A small network was shown many inputs. Here are its activations along a few directions, one row for each input.
Each table varies a few parts of the input and shows all the possible inputs, shuffled.
A made-up example of a description, with smaller parts first: one of 6 places along a line, together with either a single point or one of 11 places along a line or (one of 2 separate values, together with one of 8 places around a ring).
Shared parts are said once, and a part with two or three values counts as separate values.

Other details of the inputs vary at random and push rows far along three fixed directions, the same in every table; ignore that.

Rows:
r1: [-27  24   4  69  19  16 -39  -7   0  41 -14  37  -8 -15]
r2: [ -3  -2  24  34 -27  -1 -39  21 -15  55 -14  -2   6 -13]
r3: [ 23 -32   3 -13 -28  12   8  19  12  31  13 -31  22  -6]
r4: [ -8   6  28  37   4   0 -22   2 -19  48 -15   2   1 -17]
r5: [ 60 -37  -7 -27 -61  -7 -23 -17   1  41  -1 -28  14  25]
r6: [ 22 -34 -39  10 -25  39 -13   1  39   0  62  42   2  14]
r7: [-41  18   4 -30  46 -41  47 -12 -22 -20 -62 -42   5 -20]
r8: [-16  11  -6  26  19  22  -5   6  10 -38  15  35 -16  -1]
r9: [ 30 -32   4  22 -32  21 -20  12   3  26  26   7   8   8]
r10: [-31  33  15   2  28 -38  10 -12 -26  31 -81 -27  15 -22]
r11: [-33   1 -18 -12  22  20  20  26  11 -50  25  11 -16  -5]
r12: [ 20 -16 -22  42  -9   4 -27 -22 -13  31   5  23   0  24]
r13: [-22   7 -28 -11  11  18   9   5  34 -50  28  24  -3  -9]
r14: [-10   7 -21 -28  21 -26  24 -20  -5 -47   6   9 -22  19]
r15: [-17  17  -6 -26  20 -34  20 -24  -4  -3 -42 -21   7 -13]
r16: [ 17 -30 -45  41   0  16 -20 -26   0  28  21  32   9  12]
r17: [-40  32  36 -24  39 -24  37  10 -18 -34 -22 -29 -21 -19]
r18: [-18  -6 -10  -8  45  17  44 -12  16 -71  48  19 -17   9]
r19: [ -3  -2   2  35   3  21 -28   9  -2  11  19  28  -6  -1]
r20: [ 12 -18  -8  -2 -15  21  -5  26  11   2  38   2  -1   2]
r21: [ 66 -36  19 -60  -8  10  53 -10  20 -23  37 -55   2  16]
r22: [  3  21  16  30 -32   4 -47  25  -3  70 -31  -4  22 -17]
r23: [ 26 -43 -44 -28 -19  13  11 -18   5 -50  41   8  -1  41]
r24: [-33  16  29 -22   7 -24  17  28  -7   7 -35 -42   8 -36]
r25: [-43  26 -16  28  21  20  -8  28   7 -31  -1  32  -7 -13]
r26: [ 39   3  47 -90 -10 -35  51  10   0 -18  -9 -70   1  -5]
r27: [ 26 -17  12  -2 -38 -19 -32 -10 -22  57 -40 -40  20  -2]
r28: [-36  53  45  14  16 -24  -8  -1 -16  21 -54  -6  -1 -21]
r29: [ -2   6  30   7 -21   0 -12  18  -7  22 -30 -14   7 -17]
r30: [ 83 -34  31 -49 -66  -6  -3   7  11  41  14 -48  21   7]
r31: [ 26  -8 -23  53 -24   6 -38 -28  -9  37  -6  33   3  26]
r32: [ 27 -27   3  32 -10  31  -9  -7  11  14  37  18   1  17]
r33: [ 23 -21 -36 -18   2  -3   7 -28   8  10  18   6  10  15]
r34: [-48  48  30  27  23 -15 -24  19 -17  19 -43  16 -10 -21]
r35: [ 33   3  49 -58  -3 -25  36  -6  -1   9 -17 -65   5 -13]
r36: [-21   7 -16 -31  38 -37  39 -12 -15 -61  -1 -10 -23  12]
r37: [-37  33  27  41  23  -2 -20  17 -25  12 -38  12  -1 -20]
r38: [-11  -4 -36 -34   4   0  23 -18  -4 -69  11   7  -5  14]
r39: [-21  16 -13  25  31  27  12 -10  15 -45  32  44 -18  14]
r40: [  7  27  18 -35   7 -49  15 -15 -20  -6 -45 -32  -4   2]
r41: [-43   7 -45  48  18  41 -15   8  24 -36  35  63  -3  -8]
r42: [ 87 -66   3 -48 -62  17   8   7  23  25  59 -20   9  29]
r43: [-14   9 -18  54  10  32 -27  -9  12   9  34  64 -16  13]
r44: [-10  24  -2  32 -18 -19 -51 -10 -24  43 -52   7  20  -5]
r45: [-39  12 -20 -55  32  -1  43  27  23 -89  31   5 -20   1]
Description of these inputs: one of 5 places around a ring, together with either one of 3 separate values or one of 6 places along a line.
The inputs of r40 and r14 match in every part but the place on the ring of 5. If r30 is changed in the same way as r40 into r14, which row does it become?
> r42
The inputs of r38 and r23 match in every part but the place on the ring of 5. If r8 is changed in the same way as r38 into r23, which row does it become?
> r37
Change only the choice among 3 separate values in r5. List by row number the other rows that result.
> r14, r33
Change only the place on the ring of 5 in r3. List by row number the other rows that result.
> r6, r13, r24, r41

Rows:
r46: [ 29 -25  -4  35 -16  10 -33 -30  -2  45  20  24  -7  21]
r47: [ -7  23  24  23  14 -27 -15 -12 -33  37 -37   3  -8   7]
r48: [ 53 -34 -33  42 -14  22 -23 -18   2  48  31  21   9  24]
r49: [ 27 -17  23 -24 -30 -22   6 -14 -19   9 -32 -46   8   5]
r50: [ 17  -4  23 -35   2 -23  23 -22   1  24 -16 -34   3  -7]
r51: [ -9  26 -23  -7  29   1  14  -6  14 -52  13  31 -13  14]
r52: [-22 -18 -30 -29   3 -10  15  -1  -3 -57  10  -2 -12  11]
r53: [-14   4  31  24  23   0   2   7  -9  16  -5  -9  -4 -12]
r54: [ 36 -26 -25 -21 -28  -2  -3   9  -1  15   7 -18  13  10]
r55: [ -1 -15   1  59   2  31 -14  -1  -2  45   7  32   6  -6]
r56: [ 21   9  37  -7 -18   6   4   9   8  11   6  -8  -1  -8]
r57: [-14   7 -26 -58  13 -12  34   7  21 -48  12  -6  -3   0]
r58: [ 24 -34 -22  -3  19  37  25  -6  35 -54  89  30 -25  30]
r59: [ -4  16  -1 -25   8 -15  24  -8   0 -19 -31 -28  17 -13]
r60: [ -6   9 -25   1  10  14  -2 -24  23 -35  21  35  -4   9]
r61: [ 50 -23  33 -12 -13   8  10   2   8  34  32 -22  -4   2]
r62: [ -4 -16   1  21   5 -12  -3 -25 -26  17 -11  -3  -2   9]
r63: [-20   5  -3  -8  28  21  21   6  16 -72  32  11 -12   6]
r64: [-35  56  34  39   5 -30 -39   2 -38  33 -77   6  -1 -15]
r65: [-52  28 -13  15  21  19 -11  30  11 -37  22  45 -20 -18]
r66: [-39   4  -4  34  44  24   7   3   4 -25  16  31 -13  -6]
r67: [ -3  32  28 -37   5 -31  19  -6   4   6 -48 -38  11 -20]
r68: [ -7  -2  14 -17 -10   3  -5  31   3  -1   7 -15  -3  -8]
r69: [-38  12  -5 -16   0 -26   3   7 -11  -4 -39 -20  10 -26]
r70: [-24  38 -15  89   4   9 -61  -4 -25  47 -45  40  15  -9]
r71: [ -3  17  13 -25  26 -30  29 -13   2   4 -24 -25  -2 -10]
r72: [-37  21 -21  77 -11  -1 -68  11 -37  47 -38  39   6  -3]
r73: [ 24   5  60 -43 -16 -13  22  16  -5   7 -20 -61   7  -9]
r74: [  1  28  53  -8  -7  -8   1  18  -4  12 -23 -25   0 -25]
r75: [-37   9 -26 -33  13  -7  15   0  18 -50  10  17  -8  -7]
r76: [  5   1  18 -26 -22   1   2  26  14  16  15 -15  -3 -12]
r77: [ 13  -5  26   7 -17  19  -4  12   4  14 -11 -20  14  -7]
r78: [-31  16 -22 -13  25   1  24 -20   4 -61  -4   6   2  -4]
r79: [-83  29 -15  19  34  10   8  33  -4 -35 -22  30  -5 -31]
r80: [ 11 -13 -17 -29 -21 -15   2   9   1  24 -12 -32  25  -9]
r81: [  8  -2   9 -52 -17 -32  10  12 -13 -13 -13 -29  -5  13]
r82: [ 32 -23 -15 -21   5  -8  24 -19  11  10   9 -32   9   6]
r83: [ 49 -23 -11  23 -34  11 -23 -12  -8  18   9   4   9  29]
r84: [ 20 -14  -2   1   8 -16  10 -14 -25   3  -4 -14  -7  21]
r85: [ 56 -33   8  23 -28  33 -11  -8  20  47  63  17  -4  18]
r86: [-21  17  26   8   6   5  15  14  -5  -3 -37  -7   8 -26]
r87: [ 43 -13   0 -12   0  -8   9 -13   0  22  12  -7  -3  15]
r88: [ 23 -29  -5 -24  -3  -9  25 -26   1   7  10 -29  10   4]
r89: [-43   8  -8   7  15  10  -8  30   6 -37  10  16  -8 -12]
r90: [-11 -14  -1   2 -18  18 -12  29   5   9   6  -7   9  -9]
r91: [ 33 -38 -28  15 -46  19 -39  -7   9  26  37  33   2  24]
r92: [ 16 -12 -51 -10  -5  17  -6   5  23 -28  44  38  -6  23]
r93: [-25  18 -10  29   7   9 -23 -22   0 -21  -4  41 -13  11]
The inputs of r61 and r74 match in every part but one. If r84 is changed in the same way as r61 into r74, which row does it become?
> r83
What is each input in this table made of?
> one of 3 separate values, together with either one of 6 places along a line or (one of 2 separate values, together with one of 5 places around a ring)
Change only the place on the line of 6 in r79. List by row number the other rows that result.
> r65, r68, r76, r89, r90
Change only the choice among 2 separate values in r70. List by row number the other rows that result.
> r51
Change only the place on the ring of 5 in r46. List by row number the other rows that result.
> r47, r50, r71, r87
Change only the choice among 3 separate values in r48. List by row number the other rows that result.
> r54, r70

Rows:
r94: [  2 -46 -44  14  26  32  14  -2   6 -31  44  21   1  18]
r95: [-69  35 -33  15  19 -13 -27  -5  -9 -12 -19  54  -6  -3]
r96: [ 21  -2 -19 -64 -28  -8  29   9  16 -51   1 -10  -8  20]
r97: [-32  14  -7  36   6  21 -39  26 -12 -38   6  40 -12  10]
r98: [ 32 -41 -29   3  10  43  32  -2  49 -19  79  31   7   3]
r99: [-58  10   7 -41  39 -29  47  18 -22 -86  11  -1 -30  -9]
r100: [ 40 -10 -41  49  -2   8 -42 -69   2  20  31  60   2  46]
r101: [ 26  18  23  57  17  21  -5 -37  -2  29   8  36 -21  12]
r102: [ 26 -18 -15   3 -51 -18 -20 -14 -11  65 -42 -42  40 -10]
r103: [ 61 -14  56 -19  -6 -40  26 -31 -34  25 -18 -64 -12  29]
r104: [-18  31 -10  35 -30  -2 -69   8 -10  22 -32  29   6   2]
r105: [ 51 -80   1 -50 -31   9  43  -6   2  -6  26 -72  20  19]
r106: [ 49 -46 -69  14 -22  33 -20 -28  23  24  48  39  31  29]
r107: [-29  23  48  22  -1  -7 -10   7  -5  76 -58 -44  36 -52]
r108: [-72  46  44  55  15  -1 -34  18  -1  55 -43  27 -10 -37]
r109: [ 25  -8 -45 -58  -3 -26  37  -6  12 -29  15 -16  -1  17]
r110: [ 45   4  55   2 -45   2 -36  27  10  56  -8 -32  18 -18]
r111: [ 28 -18  26 -30 -10 -28   0  18 -24  51 -23 -67  -2  -8]
r112: [-40  46  42 -63  29  -6  63  35  13 -74 -24 -24 -21 -35]
r113: [-37   7 -16  42   3  24 -23  17 -11 -48  18  42 -26  -1]
r114: [-53  50  26 -21  65 -17  34  20   8 -30 -20  -7 -12 -31]
What is each input in this table made of?
> one of 3 separate values, together with either a single point or one of 6 places along a line
A walk changes only the place on the line of 6. It starts at r110 and steps to r112. List the rest of the walk in order.
> r108, r114, r98, r107
